A small network was trained on invented records. Each row is its activation on one of them, seen along a few directions.
After each row come some of the record's fields: Zum, Dokon, Mos, Dovup.
Other fields move the rows too, some of them a lot.
(in the rows, 500 means zero)
Random noise pushes rows far along 5 fixed directions. That doesn't count. These rows show it; they differ only by the noise:
[538, 556, 555, 479, 504, 566, 557, 605, 628, 595, 520, 444, 565, 539, 520, 440, 514, 483, 520, 437, 502, 482, 567, 408]
[486, 481, 487, 415, 454, 527, 563, 432, 498, 543, 526, 482, 569, 505, 614, 565, 390, 491, 541, 606, 361, 544, 456, 526]
[506, 417, 350, 506, 564, 389, 651, 364, 427, 474, 538, 519, 525, 440, 500, 612, 390, 448, 558, 591, 387, 606, 492, 594]
[553, 538, 516, 485, 506, 454, 519, 493, 549, 590, 470, 324, 547, 507, 578, 482, 486, 524, 519, 531, 467, 513, 535, 434]
[626, 619, 667, 381, 488, 604, 419, 563, 602, 575, 415, 333, 601, 660, 604, 423, 579, 636, 485, 497, 516, 523, 547, 344]
[581, 416, 453, 493, 510, 526, 540, 500, 503, 548, 533, 607, 524, 563, 518, 595, 427, 546, 557, 565, 513, 506, 532, 568]
[627, 451, 384, 489, 691, 446, 654, 413, 437, 364, 500, 625, 545, 570, 354, 576, 530, 521, 534, 481, 504, 693, 574, 553]

[436, 552, 520, 315, 461, 582, 568, 406, 403, 400, 506, 570, 561, 518, 601, 545, 475, 495, 498, 582, 329, 636, 395, 509]	<Zum:y2 Dokon:b1 Mos:m2 Dovup:n2>
[476, 499, 429, 523, 589, 179, 500, 375, 332, 540, 409, 217, 451, 259, 363, 420, 445, 479, 611, 527, 509, 660, 488, 498]	<Zum:y2 Dokon:b2 Mos:m1 Dovup:n1>
[610, 656, 627, 234, 571, 694, 467, 511, 453, 350, 424, 549, 689, 680, 337, 476, 600, 643, 496, 542, 501, 821, 513, 400]	<Zum:y2 Dokon:b2 Mos:m2 Dovup:n1>
[558, 643, 598, 489, 590, 441, 485, 532, 574, 531, 384, 293, 550, 571, 643, 415, 725, 614, 381, 438, 542, 539, 634, 407]	<Zum:y2 Dokon:b1 Mos:m1 Dovup:n1>
[440, 424, 513, 289, 285, 700, 484, 327, 428, 428, 520, 544, 566, 591, 584, 528, 365, 453, 554, 611, 266, 539, 326, 537]	<Zum:y2 Dokon:b1 Mos:m1 Dovup:n3>
[546, 361, 475, 538, 325, 510, 407, 519, 435, 675, 531, 480, 469, 505, 530, 547, 313, 571, 590, 704, 547, 443, 476, 607]	<Zum:y2 Dokon:b2 Mos:m1 Dovup:n3>
[548, 524, 617, 388, 578, 623, 494, 484, 430, 385, 498, 781, 577, 615, 561, 611, 522, 630, 508, 516, 501, 592, 481, 556]	<Zum:y1 Dokon:b2 Mos:m1 Dovup:n2>
[561, 582, 592, 489, 601, 521, 578, 595, 520, 438, 510, 528, 550, 562, 346, 353, 635, 499, 514, 339, 607, 567, 542, 409]	<Zum:y2 Dokon:b2 Mos:m1 Dovup:n3>
[483, 568, 582, 508, 605, 511, 527, 703, 560, 486, 558, 643, 489, 471, 473, 478, 536, 513, 466, 382, 633, 426, 534, 567]	<Zum:y2 Dokon:b2 Mos:m2 Dovup:n4>
[334, 573, 478, 510, 369, 494, 611, 560, 547, 584, 589, 365, 510, 273, 470, 365, 431, 263, 510, 361, 342, 432, 398, 386]	<Zum:y2 Dokon:b2 Mos:m2 Dovup:n2>
[364, 430, 521, 587, 267, 579, 538, 651, 619, 753, 644, 468, 475, 338, 574, 502, 256, 406, 620, 605, 436, 362, 501, 550]	<Zum:y1 Dokon:b2 Mos:m1 Dovup:n3>
[488, 490, 465, 558, 474, 598, 633, 619, 678, 499, 579, 536, 585, 490, 407, 397, 450, 340, 492, 416, 360, 494, 580, 372]	<Zum:y1 Dokon:b2 Mos:m1 Dovup:n3>
[502, 467, 633, 442, 336, 802, 413, 751, 671, 649, 589, 717, 540, 545, 384, 338, 453, 447, 563, 292, 617, 349, 457, 438]	<Zum:y2 Dokon:b2 Mos:m1 Dovup:n4>
[547, 371, 457, 582, 486, 689, 606, 621, 638, 463, 587, 805, 534, 643, 360, 583, 517, 451, 484, 451, 488, 493, 607, 541]	<Zum:y1 Dokon:b2 Mos:m2 Dovup:n3>
[447, 493, 438, 424, 513, 535, 590, 533, 523, 532, 543, 568, 609, 460, 665, 576, 403, 497, 462, 627, 394, 553, 551, 533]	<Zum:y2 Dokon:b1 Mos:m1 Dovup:n1>
[555, 517, 419, 437, 595, 448, 561, 242, 289, 202, 429, 543, 533, 603, 407, 547, 569, 523, 466, 507, 434, 693, 429, 528]	<Zum:y2 Dokon:b2 Mos:m1 Dovup:n2>
[550, 707, 526, 473, 741, 350, 600, 506, 494, 390, 406, 275, 608, 473, 366, 326, 719, 571, 411, 378, 552, 736, 575, 352]	<Zum:y2 Dokon:b2 Mos:m2 Dovup:n4>
[725, 384, 428, 574, 482, 493, 425, 504, 523, 590, 480, 403, 482, 566, 357, 472, 431, 569, 539, 517, 574, 521, 555, 436]	<Zum:y2 Dokon:b2 Mos:m1 Dovup:n3>
[503, 568, 397, 611, 595, 386, 639, 441, 596, 391, 394, 251, 516, 524, 552, 474, 596, 465, 413, 479, 371, 606, 640, 426]	<Zum:y1 Dokon:b1 Mos:m1 Dovup:n3>
[505, 469, 610, 483, 332, 559, 361, 532, 574, 602, 502, 492, 512, 596, 618, 556, 471, 543, 459, 527, 460, 378, 531, 508]	<Zum:y1 Dokon:b2 Mos:m2 Dovup:n1>
[443, 494, 452, 575, 524, 386, 465, 573, 460, 657, 521, 392, 482, 296, 563, 491, 378, 481, 563, 539, 515, 456, 499, 553]	<Zum:y2 Dokon:b2 Mos:m1 Dovup:n4>
[624, 578, 523, 483, 739, 421, 548, 523, 457, 400, 437, 479, 482, 574, 406, 448, 655, 598, 511, 404, 610, 611, 611, 487]	<Zum:y2 Dokon:b1 Mos:m1 Dovup:n3>
[503, 476, 534, 390, 311, 637, 393, 477, 490, 522, 448, 552, 529, 634, 664, 565, 407, 593, 510, 620, 494, 411, 399, 520]	<Zum:y2 Dokon:b1 Mos:m1 Dovup:n4>
[523, 535, 511, 443, 569, 483, 521, 466, 470, 511, 474, 499, 534, 551, 592, 583, 536, 572, 513, 621, 429, 544, 502, 560]	<Zum:y2 Dokon:b1 Mos:m2 Dovup:n3>
[566, 587, 546, 496, 533, 562, 552, 519, 612, 413, 464, 456, 601, 602, 398, 460, 602, 536, 435, 452, 431, 560, 588, 408]	<Zum:y1 Dokon:b2 Mos:m2 Dovup:n3>
[606, 303, 243, 759, 554, 134, 434, 272, 386, 556, 423, 238, 353, 424, 441, 552, 451, 479, 498, 619, 506, 450, 487, 557]	<Zum:y2 Dokon:b2 Mos:m2 Dovup:n3>
[541, 409, 390, 507, 523, 403, 498, 391, 382, 517, 469, 416, 579, 419, 585, 656, 368, 553, 506, 722, 422, 593, 490, 546]	<Zum:y2 Dokon:b2 Mos:m1 Dovup:n1>
[397, 487, 479, 605, 413, 439, 548, 555, 546, 684, 549, 393, 464, 334, 564, 424, 378, 407, 537, 527, 439, 346, 497, 511]	<Zum:y2 Dokon:b2 Mos:m1 Dovup:n3>
[403, 404, 503, 509, 463, 524, 493, 391, 371, 500, 539, 721, 464, 485, 629, 672, 390, 470, 532, 602, 463, 411, 377, 670]	<Zum:y2 Dokon:b2 Mos:m1 Dovup:n2>
[690, 433, 530, 631, 530, 527, 387, 621, 611, 572, 436, 511, 481, 636, 444, 509, 645, 710, 439, 497, 742, 493, 683, 481]	<Zum:y1 Dokon:b2 Mos:m2 Dovup:n1>
[312, 581, 690, 268, 256, 746, 433, 533, 577, 496, 595, 495, 543, 502, 700, 470, 477, 364, 460, 413, 313, 319, 339, 466]	<Zum:y2 Dokon:b1 Mos:m2 Dovup:n1>
[440, 643, 506, 495, 585, 377, 645, 464, 547, 479, 438, 173, 546, 333, 369, 252, 560, 361, 469, 430, 343, 649, 497, 335]	<Zum:y2 Dokon:b2 Mos:m2 Dovup:n3>
[532, 410, 510, 389, 467, 616, 431, 384, 371, 405, 508, 682, 523, 632, 553, 620, 425, 549, 442, 682, 483, 524, 446, 587]	<Zum:y2 Dokon:b2 Mos:m1 Dovup:n1>
[340, 427, 304, 589, 639, 298, 710, 322, 305, 389, 555, 649, 438, 283, 451, 594, 390, 314, 541, 508, 372, 579, 437, 676]	<Zum:y2 Dokon:b2 Mos:m1 Dovup:n2>
[655, 442, 505, 449, 510, 493, 354, 354, 350, 407, 383, 515, 460, 630, 538, 576, 540, 627, 514, 531, 585, 508, 462, 530]	<Zum:y2 Dokon:b1 Mos:m1 Dovup:n2>
[431, 323, 372, 549, 478, 444, 644, 366, 418, 449, 570, 655, 433, 475, 454, 660, 415, 362, 444, 532, 422, 481, 441, 662]	<Zum:y2 Dokon:b2 Mos:m2 Dovup:n1>
[462, 480, 391, 501, 466, 468, 631, 420, 457, 417, 550, 382, 515, 363, 281, 370, 504, 284, 559, 400, 341, 623, 409, 414]	<Zum:y2 Dokon:b2 Mos:m2 Dovup:n3>
[458, 598, 657, 194, 530, 711, 482, 603, 449, 483, 547, 734, 671, 532, 594, 536, 390, 647, 544, 637, 384, 700, 411, 572]	<Zum:y2 Dokon:b2 Mos:m2 Dovup:n4>
[466, 580, 495, 362, 571, 676, 709, 475, 583, 322, 547, 686, 629, 530, 383, 446, 531, 391, 520, 392, 376, 730, 496, 398]	<Zum:y1 Dokon:b1 Mos:m1 Dovup:n4>
[427, 475, 421, 614, 418, 508, 538, 518, 499, 579, 583, 480, 454, 403, 446, 434, 458, 357, 539, 382, 493, 378, 470, 447]	<Zum:y2 Dokon:b2 Mos:m1 Dovup:n2>
[436, 471, 453, 461, 515, 534, 671, 454, 485, 410, 571, 687, 456, 515, 479, 533, 486, 356, 458, 440, 434, 562, 492, 559]	<Zum:y2 Dokon:b1 Mos:m1 Dovup:n1>
[432, 580, 463, 455, 436, 500, 612, 439, 572, 416, 478, 306, 546, 492, 487, 401, 552, 362, 442, 423, 311, 476, 476, 410]	<Zum:y2 Dokon:b1 Mos:m2 Dovup:n3>
[631, 473, 643, 477, 428, 638, 269, 710, 575, 672, 419, 458, 504, 611, 481, 376, 515, 666, 536, 453, 672, 393, 592, 401]	<Zum:y2 Dokon:b2 Mos:m1 Dovup:n1>
[474, 341, 310, 580, 408, 433, 575, 363, 511, 390, 557, 544, 439, 527, 522, 623, 404, 378, 510, 573, 321, 444, 476, 606]	<Zum:y1 Dokon:b1 Mos:m2 Dovup:n3>

Here are new rows. What are their fields?
[585, 434, 463, 516, 474, 673, 543, 537, 512, 385, 541, 744, 455, 640, 307, 452, 589, 419, 523, 320, 635, 459, 527, 460]	<Zum:y2 Dokon:b1 Mos:m1 Dovup:n2>
[559, 345, 434, 547, 343, 435, 355, 398, 379, 568, 459, 532, 400, 450, 559, 634, 365, 560, 570, 657, 493, 427, 407, 561]	<Zum:y1 Dokon:b2 Mos:m2 Dovup:n2>
[486, 553, 568, 512, 485, 691, 539, 663, 649, 504, 555, 672, 525, 603, 426, 427, 533, 477, 462, 296, 614, 385, 521, 449]	<Zum:y2 Dokon:b2 Mos:m1 Dovup:n4>
[519, 357, 460, 528, 395, 554, 466, 529, 468, 591, 533, 569, 498, 468, 567, 590, 345, 540, 568, 601, 476, 394, 435, 593]	<Zum:y2 Dokon:b2 Mos:m1 Dovup:n3>
[538, 512, 478, 561, 579, 394, 549, 546, 562, 503, 452, 449, 473, 529, 519, 469, 677, 525, 423, 380, 610, 471, 592, 461]	<Zum:y2 Dokon:b1 Mos:m2 Dovup:n1>
[581, 588, 565, 520, 487, 495, 499, 509, 582, 495, 415, 369, 556, 516, 524, 487, 569, 568, 435, 594, 449, 539, 574, 454]	<Zum:y1 Dokon:b2 Mos:m2 Dovup:n3>
[548, 563, 664, 486, 436, 554, 367, 547, 505, 548, 416, 501, 501, 605, 627, 489, 539, 598, 465, 492, 617, 341, 480, 467]	<Zum:y2 Dokon:b2 Mos:m1 Dovup:n2>
[419, 389, 388, 521, 470, 524, 602, 367, 472, 438, 552, 694, 458, 567, 578, 629, 463, 462, 469, 596, 442, 458, 494, 685]	<Zum:y2 Dokon:b1 Mos:m1 Dovup:n1>
[557, 609, 747, 331, 367, 633, 263, 630, 603, 662, 426, 379, 476, 606, 489, 350, 596, 605, 535, 358, 674, 398, 468, 341]	<Zum:y2 Dokon:b1 Mos:m2 Dovup:n1>
[474, 506, 491, 635, 576, 446, 563, 609, 564, 493, 503, 508, 458, 522, 496, 541, 587, 495, 458, 388, 565, 359, 579, 531]	<Zum:y2 Dokon:b2 Mos:m2 Dovup:n3>
[700, 436, 466, 520, 498, 475, 366, 328, 479, 321, 347, 366, 464, 728, 405, 463, 715, 568, 463, 504, 524, 554, 535, 413]	<Zum:y1 Dokon:b1 Mos:m2 Dovup:n3>
[557, 489, 443, 635, 389, 268, 348, 349, 384, 600, 387, 138, 423, 447, 666, 538, 452, 587, 488, 635, 539, 361, 464, 484]	<Zum:y2 Dokon:b2 Mos:m1 Dovup:n2>
[406, 449, 470, 515, 417, 549, 573, 542, 588, 566, 609, 506, 492, 456, 489, 462, 378, 336, 520, 476, 344, 425, 425, 473]	<Zum:y2 Dokon:b2 Mos:m2 Dovup:n3>
[454, 664, 672, 495, 302, 673, 443, 609, 746, 575, 492, 265, 556, 560, 591, 309, 561, 433, 427, 369, 486, 406, 499, 236]	<Zum:y1 Dokon:b2 Mos:m1 Dovup:n4>
[515, 641, 626, 371, 524, 584, 535, 573, 544, 492, 463, 417, 564, 580, 591, 430, 555, 573, 495, 502, 439, 559, 536, 431]	<Zum:y2 Dokon:b1 Mos:m1 Dovup:n3>
[634, 411, 568, 465, 543, 621, 395, 610, 432, 526, 538, 732, 469, 620, 488, 660, 446, 715, 503, 565, 688, 455, 573, 636]	<Zum:y2 Dokon:b2 Mos:m1 Dovup:n1>
[748, 526, 523, 662, 554, 365, 280, 531, 494, 526, 334, 324, 449, 641, 510, 507, 671, 740, 438, 528, 721, 469, 672, 452]	<Zum:y1 Dokon:b2 Mos:m2 Dovup:n2>
[578, 627, 617, 516, 534, 556, 504, 709, 558, 591, 502, 488, 542, 522, 477, 397, 573, 568, 499, 410, 646, 514, 603, 393]	<Zum:y2 Dokon:b2 Mos:m1 Dovup:n2>
[483, 518, 516, 505, 494, 594, 606, 595, 580, 509, 540, 657, 552, 506, 508, 544, 466, 498, 459, 550, 447, 437, 550, 582]	<Zum:y2 Dokon:b2 Mos:m2 Dovup:n3>
[429, 482, 480, 569, 525, 253, 523, 433, 412, 602, 493, 309, 435, 312, 522, 467, 484, 510, 555, 544, 582, 422, 488, 506]	<Zum:y2 Dokon:b2 Mos:m1 Dovup:n1>
[397, 484, 471, 475, 467, 556, 543, 516, 513, 492, 581, 743, 459, 512, 626, 604, 396, 460, 493, 555, 502, 335, 456, 652]	<Zum:y2 Dokon:b1 Mos:m1 Dovup:n4>
[665, 423, 541, 577, 410, 536, 328, 601, 573, 619, 459, 586, 480, 606, 446, 539, 490, 725, 525, 549, 754, 381, 549, 519]	<Zum:y1 Dokon:b2 Mos:m2 Dovup:n4>
